157,127,128,129 result: 129

122,112,150,123,153,126,110
127,128,119,133,119,114,151
152,158,111,116,139,129,128
result: 128

129,125,117,150 result: 150

121,116,123,124,126,131
133,133,128,128,133,121
118,102,112,121,142,130
result: 130

135,137,137,131,119,116,153 result: 153

129,123,109,107,137
131,100,127,116,144
result: 144

130,123,150,104,137,134,116 result: 116
---
141	147	130	141	150: 130, 150

108	146	152	148	105: 152, 152

151	125	132	142	134: 132, 151

128	144	139	125	105
127	134	158	130	125
127	146	106	128	111
: 158, 158

103	117	111	136	123	123	127: 136, 136

127	121	139	122	129
115	131	128	132	129
129	154	124	123	123
: 128, 154

137	127	143	152	113: 143, 152

153	128	130	126	128	129	124: 126, 153
---
[[126, 128, 124, 128, 137, 130, 117],
 [134, 128, 138, 103, 127, 129, 132]] out 117, 134

[118, 156, 132, 128, 141] out 141, 118

[[124, 116, 154, 132, 121, 121],
 [143, 147, 113, 140, 106, 107],
 [138, 130, 151, 115, 109, 145]] out 121, 138

[116, 109, 155, 127, 125] out 125, 116

[116, 142, 153, 100, 140, 118, 118] out 118, 116

[152, 111, 127, 127] out 127, 152

[131, 101, 121, 120, 130, 127, 126] out 126, 131

[110, 116, 132, 150, 118] out 118, 110

[154, 147, 125, 105, 113] out 113, 154
---
array([[113, 150, 131, 135, 118, 152, 135],
       [147, 111, 127, 126, 110, 129, 129]]): 113, 129

array([124, 126, 142, 132,  98, 127, 129]): 124, 129

array([127, 134, 151, 130, 131]): 127, 131

array([[126, 155, 109, 121, 127, 136, 148],
       [131, 102, 141, 112, 110, 126, 140],
       [117, 117, 136, 141, 125, 129, 121]]): 126, 121

array([[130, 121, 116, 152, 110, 142, 133],
       [115, 134, 144, 146, 105, 131, 136],
       [148, 132, 145, 122, 137, 114, 111]]): 130, 111

array([[120, 152, 137, 140, 135],
       [128, 107, 102, 133, 115]]): 120, 115
---
[119 112 134 137 152 141 121] yields 121
[145 142 120 101 147 114] yields 114
[139 107  99 132] yields 132
[134 115 137 103 121 104] yields 104
[123 135 118 150 133 123] yields 123
[131 136 104 130] yields 130
---
[[123 154 143 125 110]
 [129 147 136 123 129]] -> 147

[103 135 153 145] -> 145

[125 112 148  99 114 100] -> 125

[[129 118 128 130 130 149]
 [121 139 122 122 122 118]] -> 139

[122 153 131 124 152] -> 152

[116 136 102 128 144 128] -> 136

[121 101 130 154 111 144] -> 144

[107 144 148 140 155] -> 148

[124 154 133 153 144 121] -> 153
---
[148 158 146 153 115] gives 148

[127 137 107 125 126 130 134] gives 107

[103 105 111 154 150 148] gives 105

[[125 128 128 123 128 123 126]
 [116 122 122 112 122 113 118]
 [108  99  99 122  99 118 103]] gives 99

[[107 140 157 123 104]
 [132 147 100 136 123]] gives 132

[[124 142 154 126 120 105]
 [102 148 115 119 129 114]
 [137 135 114  98 128 112]] gives 135
---
array([[129, 139, 132, 127, 126,  99, 127],
       [141, 116, 137, 141, 144, 133, 111]])	139

array([[128, 128, 128, 130, 153, 127, 153],
       [154, 153, 129, 125, 154, 130, 152],
       [128, 152, 153, 128, 154, 129, 153]])	153

array([[119, 129, 131, 144, 129],
       [135, 129, 131, 151, 129],
       [121, 140, 131, 128, 140]])	129

array([[136, 127, 134, 128, 151, 128, 135],
       [123, 133, 126, 122, 135, 121, 127],
       [125, 142, 114, 126, 120, 155, 133]])	133

array([[120, 128, 102, 121, 121],
       [130, 136, 132, 126, 136]])	128

array([[122, 132, 124, 131, 134, 122, 119],
       [126, 131, 119, 131, 127, 105, 139],
       [133, 121, 136, 127, 122, 139, 133]])	131

array([[141, 124, 133, 143, 149],
       [104, 139, 124, 120, 113],
       [137, 120, 134, 104, 114]])	139
---
Q:
[[119 128 123 125 155 115 130]
 [122 116 150 127 140 143 128]
 [ 99 138 129 133 137 149 125]]
A: 123

Q:
[[150 133 148 143]
 [139 132 140 134]
 [139 129 140 136]]
A: 148

Q:
[[138 156 117 140]
 [151 144 131 150]
 [113 131 113 114]]
A: 117

Q:
[[128 128 128 128]
 [128 124 126 125]
 [127 151 119 150]]
A: 128

Q:
[[135 118 138 103 114 155]
 [119 136 149 124 134 126]
 [147 131 147 122 129 141]]
A: 138

Q:
[[133 137 125 117 126 137]
 [138 116 127 101 118 116]
 [138 113 128 103 118 113]]
A: 125

Q:
[[136 116 119 118]
 [136 106 119 118]
 [136 117 111 122]]
A: 119

Q:
[[129 131 128 128 128 128 129]
 [132 103 127 128 128 128 118]
 [129 132 128 128 128 128 129]]
A: 128

Q:
[[128 124 128 138 102 141 129]
 [127 143 126 128 120 133 123]
 [117 125 126 133 138 135 126]]
A: 128
